Each row below holds a small network's activations on one input, seen along a few directions.
Each table varies a few parts of the input and shows all the possible inputs, shuffled.
Descriptions start from the smaller parts, as in this example, which fits no table here: one of 4 places along a line, together with either a single point or one of 11 places along a line or (one of 2 separate values, together with one of 8 places around a ring).
Shared parts are said once, and a part with two or three values counts as separate values.
In the rows, 128 means zero.

Other details of the inputs shift rows strongly along two fixed directions, in all tables alike. That doesn't count.

Table:
R1: [ 81 139 118 146 132 154 108 156 142 139  62 140 159 147 138]
R2: [124 142 115 151 113 230 108 147 177 138  56 134 225 135 127]
R3: [176 116 137  70 146   6 167  92 100 125 212 124  77  99 129]
R4: [ 71 110 120 145 106 135 116 131  97 108 147 136  40 140 140]
R5: [ 59 112 126 197  82 179 124 173  75 113 143 130  29 144 129]
R6: [212 137 127  65 163 102 131  79 182 132 149 137 229 114 132]
R7: [103 105 133 139 115 102 142 115  76  97 179 132  24 124 134]
R8: [180 113 132  67 119  61 140  92 111 130 245 100  45 110  97]
R9: [141 151 122 115 148 134 118 137 179 159  72 127 231 129 130]
R10: [163 128 130 131 139 165 140 107 157 111 104 147 215 116 148]
R11: [146 149 126 127 149 113 144 139 147 146  84 139 203 125 137]
R12: [ 52 124 136 186 112 147 111 173  77 120 104 104  21 150 112]
R13: [149 131 133  93 143  84 121 112 140 142 144 115 127 121 118]
R14: [ 46 129 114 201  86 243  94 186 131 131  61 146 134 160 137]
R15: [206 120 141  76 151  61 152  78 121 113 205 124 125 109 123]
R16: [ 50 119 135 181 116 129 113 158  68 112 112 118  12 148 124]
R17: [154 149 130 127 152 123 137 137 155 149  81 124 215 122 123]
R18: [102 119 141 160 102 159 126 152  85 115 155  96  30 141 100]
R19: [185 105 124  66 130  68 148  70 137 117 214 141 123  99 139]
R20: [188 139 131 122 130 178 144 115 169 129 101 129 233 113 127]
R21: [150 129 129  89 151  73 125  95 138 134 143 130 133 118 132]
R22: [ 79 150 115 159 130 169 108 172 152 155  41 142 186 153 140]
Description of these inputs: one of 2 separate values, together with either one of 5 places around a ring or one of 6 places around a ring.
Changing only the choice among 2 separate values turns R4 into R7. The same change can be made to R21. Which row results?
> R16
Change only the place on the ring of 6 in R8. List by row number the other rows that result.
> R2, R4, R6, R14, R19

Table:
R23: [147 118 131 103 134 117 123 100 134 116 160 127 118 125 126]
R24: [129 142 130 126 151 100 136 133 136 138  87 130 168 124 136]
R25: [122 130 126 104 134  73 123 136 119 148 154 114  89 133 115]
R26: [147 136 131 118 138  85 145 133 119 142 142 125 133 122 125]
R27: [167 118 137 103 130 115 132  98 128 115 174 113 108 115 115]
R28: [152 117 132 111 142  92 139 103 114 109 169 139 115 123 138]
R29: [125 128 137 124 134  76 147 129  99 129 141 110  78 117 120]
R30: [154 127 137 139 138 152 137 112 133 106 113 133 166 120 135]
R31: [173 134 128 124 128 156 150 117 155 127 112 136 210 109 135]
R32: [112 126 130 156 136 169 121 128 132 105  88 145 158 137 145]
R33: [113 120 122 133 117 115 138 134 103 121 157 142  88 133 137]
R34: [142 115 127 113 101 128 137 123 120 129 178 110  85 114 111]
R35: [103 128 113 107 140 113 110 110 160 134  89 156 168 127 155]
R36: [129 115 131 124 132  92 134 115 103 116 175 140  84 128 138]
R37: [169 134 134 119 151 144 142  96 148 106 107 146 198 120 144]
R38: [126 116 122 133 108 117 141 122 111 125 164 143  98 115 142]
R39: [136 111 130 102 127  89 122 108 107 117 197 120  57 130 119]
R40: [121 118 130 136 106 155 124 132 116 119 150 111  81 128 112]
R41: [110 134 125 143 130 172  99 139 149 133  97 135 159 149 129]
R42: [ 11 132 124 211 111 173 101 206  86 131  54 128  62 170 131]
R43: [124 118 121 129 110 109 142 132 108 129 169 141  96 122 137]
R44: [151 139 137 117 142 123 123 125 146 142 117 104 152 126 109]
R45: [ 99 126 115 122 145 102 127 109 143 122  86 169 166 122 170]
R46: [127 119 121 106 114 107 126 125 116 133 182 127  77 132 120]
R47: [119 148 126 138 130 151 112 159 147 155  86 116 165 143 115]
R48: [172 148 137 122 156 120 139 126 144 136  98 125 200 123 125]
R49: [141 126 125 133 121 152 144 124 142 124 122 141 173 119 138]
R50: [153 125 132 104 133 128 129  98 133 113 152 125 119 126 123]
R51: [ 15 135 123 193 106 178  90 198  99 138  52 111  52 167 116]
R52: [119 117 132 153 112 151 138 133 103 108 137 126  93 124 128]
R53: [171 142 140 120 157 112 142 115 149 134 104 121 197 115 126]
R54: [128 112 124 114 102 123 134 122 119 130 183 117  75 120 116]
R55: [117 132 116 134 111 167 114 147 149 145 115 134 156 136 127]
R56: [119 145 131 130 136 141 118 144 145 145  79 106 151 132 111]
R57: [109 131 117 147 106 188 109 144 152 140  98 137 161 134 132]
R58: [154 144 135 116 142 125 121 134 142 145 117 106 154 132 107]
Changing only one part turns R36 into R41. The same change can be made to R42. Which row results?
> R25
What do these inputs look like to the network?
> one of 2 separate values, together with either a single point or one of 6 places around a ring or one of 11 places around a ring
Change only the choice among 2 separate values in R49. List by row number the other rows that result.
> R54
Change only the place on the ring of 6 in R56. List by row number the other rows that result.
> R25, R44, R47, R51, R58
Change only the place on the ring of 6 in R48. List by row number the other rows that result.
> R24, R26, R29, R42, R53
